A small network was shown many inputs. Here are its activations along a few directions, one row for each input.
Each table varies a few parts of the input and shows all the possible inputs, shuffled.
Descriptions start from the smaller parts, as in this example, which fits no table here: line(6) and (point or ring(11) or (values(3) and ring(5))).
Shared parts are said once, and a part with two or three values counts as separate values.

Other details of the inputs shift rows strongly along two fixed directions, in all tables alike. That doesn't count.

Rows:
row 1: [ 41 -89   0 -33  39  78   8 -76 -21 -81 -51  73   8 -33 -47]
row 2: [-15  70 -17 -24 -21 -25   2  86   2  68  22 -46 -60   0  19]
row 3: [-34 -13 -17  26 -15 -64 -26 -14  19 -17  26  14  37  36   9]
row 4: [ -7   4   9  40   2 -25   8   0   6   7  27  -8  27  14  21]
row 5: [-12  28   3  37   4 -19   3  16   5  25  32 -20   0   8  12]
row 6: [ 43 -18  38 -15  24  65  12  -3 -12  25 -32 -24 -22 -32 -30]
row 7: [-34  25 -16  43 -20 -80   5 -33  11 -74  26  33  51  59  31]
row 8: [-25  64  -4 -23 -41 -22   0  76   8  81  17 -58 -39 -10  36]
row 9: [ 12 -14  13 -44 -16  62  11   5 -14 -10 -38   4   9 -28 -20]
row 10: [  6  46  -4   8   9 -12   3  66  -1  73  39 -40 -46  -5   6]
row 11: [  4  38   8 -25 -20 -11   3  26   1  27 -16 -33 -25   4   5]
row 12: [ 21 -28  30  -9  12  69   8   4 -14  15 -16  -3  10 -29 -27]
row 13: [-21 -24 -33  45  14 -74 -16 -60  20 -80  22  57  51  54  13]
row 14: [ -1 -31  -7  18   7 -44 -14 -55  13 -41 -16  23  22  30  -8]
row 15: [-31  -3 -15  15 -12 -54 -21  -2  15  15  20  -5   8  11  25]
row 16: [-18 -27 -15  21   4 -25 -15 -50   5 -46   1  36  23  11   0]
row 17: [ 16  15   2 -50  -4  62   9  31 -15  19 -28 -14 -38 -37  -8]
row 18: [ 54 -42  25 -29  34 118  19 -16 -28  -4 -36  11 -16 -54 -37]
Each input here is: values(3) and (point or line(5)).
Changing only the values(3) part turns row 8 into row 4. The same change can be made to row 7. Which row results? -> row 5
Change only the values(3) part in row 12. List by row number the other rows that result. -> row 3, row 9

Rows:
row 19: [ -5  10  -2  13   1 -11   4   4   0   0  14   1   1   6   7]
row 20: [ 16 -36  10   6  20  25  -4 -24  -3  -4  -9   9   5 -12 -20]
row 21: [ 12 -24  -3 -18  11  19  -5 -21  -4 -14 -23  15 -11 -12 -19]
row 22: [ -3  23   1 -54 -18  46  -6  59  -8  74 -16 -41 -56 -50  -4]
row 23: [ 21 -10  11 -19   3  30  14 -14 -10 -27 -26  11   2  -6 -11]
row 24: [-3 15  2 14 -1 -9  5  3  1 -1 10 -5  6  8  8]
row 25: [ 17  -7   5 -20   3  36  12  -9 -11 -24 -22  13  -3 -10 -12]
row 26: [ -1 -33  -3 -21  -1  15 -12 -27  -1 -15 -27  15   1 -15 -14]
row 27: [ 18 -24  14   4  16  38  11 -13 -11 -14  -5  14  11 -13 -15]
row 28: [  0 -30  -5 -23  -2  23  -6 -21  -4 -21 -22  19   5 -17  -7]
row 29: [-19  10 -12  49   4 -64  -9  -1  16  -3  44   3  25  40  20]
row 30: [  6 -15   9 -20 -11  20   7 -17  -6 -24 -26   9  13  -7  -4]
row 31: [-34  24 -17  29 -23 -74  -6  -7  16 -31  26  11  36  48  27]
row 32: [ 25 -19  24   1  12  40  16 -12 -10  -8 -14   2  12 -11 -14]
row 33: [ 13 -20  -4 -19   9  27   2 -15  -7 -21 -18  18  -7 -13 -11]
row 34: [-21  27  -6  53  -9 -83   4 -10  17 -27  37   4  38  57  30]
row 35: [ 12 -31   4  -2  15  21  -5 -29  -3 -11 -16  12  -2 -14 -16]
row 36: [-23  26 -21  33  -9 -74   0  -3  13 -34  33  18  22  51  23]
row 37: [-24  51 -15   7 -10 -39 -16  62  13  83  37 -50 -42  -2  24]
row 38: [ -5  62   7 -12 -10  14  -4  94   1 120  25 -78 -59 -28   8]
Changing only one part turns row 22 into row 27. The same change can be made to row 31. Which row results? -> row 38
Describe the family of inputs behind these rows. -> line(4) and line(5)

Rows:
row 39: [  0  -2   2  21   3 -24   2 -20   5 -26   4  12  25  23   2]
row 40: [ 8  1  3 -5  1 14  7  2 -6 -3 -4  3 -7 -5 -3]
row 41: [ -2  19   2   6  -3 -13   3  13   5  11   7 -13  -2   9   4]
row 42: [ 8  2 -2 -7  6 13  3  0 -4 -2 -3  3 -8 -5 -6]
row 43: [ 2 -5  8 -1 -1 15  1 -1 -3  6 -5 -3  7 -9 -4]
row 44: [ 4 -1 -3 -3  3  4  2  0 -2 -3  4  4 -1 -2  2]
row 45: [ -1 -11   2  -1   3  14  -5  -4  -2   7  -2   0   0 -10  -6]
row 46: [-20  16 -17  34  -1 -64  -4  -2  12 -14  30   8  14  35  18]
row 47: [-21   7 -17  26  -9 -68  -8 -18  15 -40  18  21  32  50  12]
row 48: [ 3 -4 -2  2  8  0 -4 -5  2  0 -1  3 -6  0 -5]
row 49: [-11   3  -5 -13 -11  -3  -8  13   2  10  -1  -4  -3  -3  -1]
row 50: [  1  -7  -1 -17  -5   6  -2   1  -2  -2 -12   3  -7  -5  -8]
row 51: [  5 -12   2  -3   6  11  -3  -4  -1   7  -4  -2  -3  -7  -3]
row 52: [ 9  4  1 -5  3 15  5  3 -5 -4 -5  2 -6 -3 -4]
row 53: [  0  -1   0 -15  -7   7   1  -6  -2  -3 -15   0  -9 -10   0]
row 54: [ 8 -4  8 -5  0 14  8  1 -2  2 -5 -4  3 -6 -1]
row 55: [ 8  4  7 -6  3 15  7  3 -5 -4 -7 -1 -3 -2 -4]
row 56: [ 2 -2  8 -3 -2 17  6  2 -2  2 -4 -2  6 -8 -3]
row 57: [ 8 -5  6 -2  6 11 -2 -4 -1  3 -7 -6 -4 -5 -8]
row 58: [ -6   7  -5   7   2 -17  -5   7   5  14  11  -5 -10   3   3]
row 59: [ 7 -1  7 -6  1 15  7  4 -5 -2 -4 -1  0 -5  1]
row 60: [-32  58 -15   5 -17 -43 -20  74  16  94  40 -56 -43  -2  23]
row 61: [ -1  -3  -1 -16  -6   8  -1  -5  -1  -2 -14  -1  -5 -10   4]
row 62: [  2   0   5   8   1  -5   9  -9  -3 -21   1  10  11  10   2]
row 63: [ 8 -7  9 -3  2 12  3 -1 -2  6 -7 -4  4 -7 -2]
row 64: [ 7 -2  2 -6  1 16  5  4 -5 -2 -3  2 -3 -6  1]
row 65: [ 6 -7  2 -2  8 11 -3 -5 -1  5 -6 -2 -7 -5 -9]
row 66: [ 7 -1 -1 -6  4 12  4  0 -5 -1 -1  4 -8 -7 -5]
row 67: [ 1  0  5 -3 -2 19  6  4 -5 -1 -3  0  3 -7 -2]
row 68: [-12   9  -9   6  -1 -12  -5  13   3  13  13  -4  -4   0   6]
row 69: [  5 -10   3  -2   6   9  -1  -6  -2   6  -5  -1  -7  -7  -7]
row 70: [ -4   2   0  16   0 -24  -3  -5   5  -2  10  -3   7  13   4]
row 71: [ -4   5   0   8  -2 -15  -6   8   5  16   9 -13  -1   4   6]
row 72: [ 1 -6 -5  0  6  1  0 -1 -1 -1  1  4 -2 -4  1]
row 73: [ -5  -8  -3  19   0 -12   4 -22   0 -40   8  26  29  19   5]
row 74: [-2  0 -4 -1  1  8  0  1 -2 -3  5  5  2 -4  0]
row 75: [ -2   5  -3  -9  -6  -2  -2  -6   1  -6 -12  -1  -5  -1   2]
row 76: [ -3  -5 -10  19   9 -24   0 -20   4 -31   7  20  16  20   2]
row 77: [-2 -7  4  5  0  4 -5 -4  0  3  1 -3  7 -4 -2]
row 78: [ 8 -4  9 -2  2 10  5 -2 -4  5 -8 -3  0 -6 -6]
row 79: [  5 -11   0  -4   7  10  -3  -2   0   5  -3   2  -6 -10  -3]
row 80: [ 8 -1  9 -4  0 13  9  0 -3  0 -6 -3 -1 -5 -4]
row 81: [  1  -9  -2 -19  -5   7  -3   2  -1   0 -11   3  -3  -5  -4]
row 82: [ -7  -2  -1 -14  -9  11  -3  -5  -2  -2 -13   1  -2 -13   2]
Changing only one part turns row 73 into row 52. The same change can be made to row 49. Which row results? -> row 47
Changing only one part turns row 69 into row 51. The same change can be made to row 53. Which row results? -> row 61
Describe the family of inputs behind these rows. -> line(4) and (values(2) or ring(9))
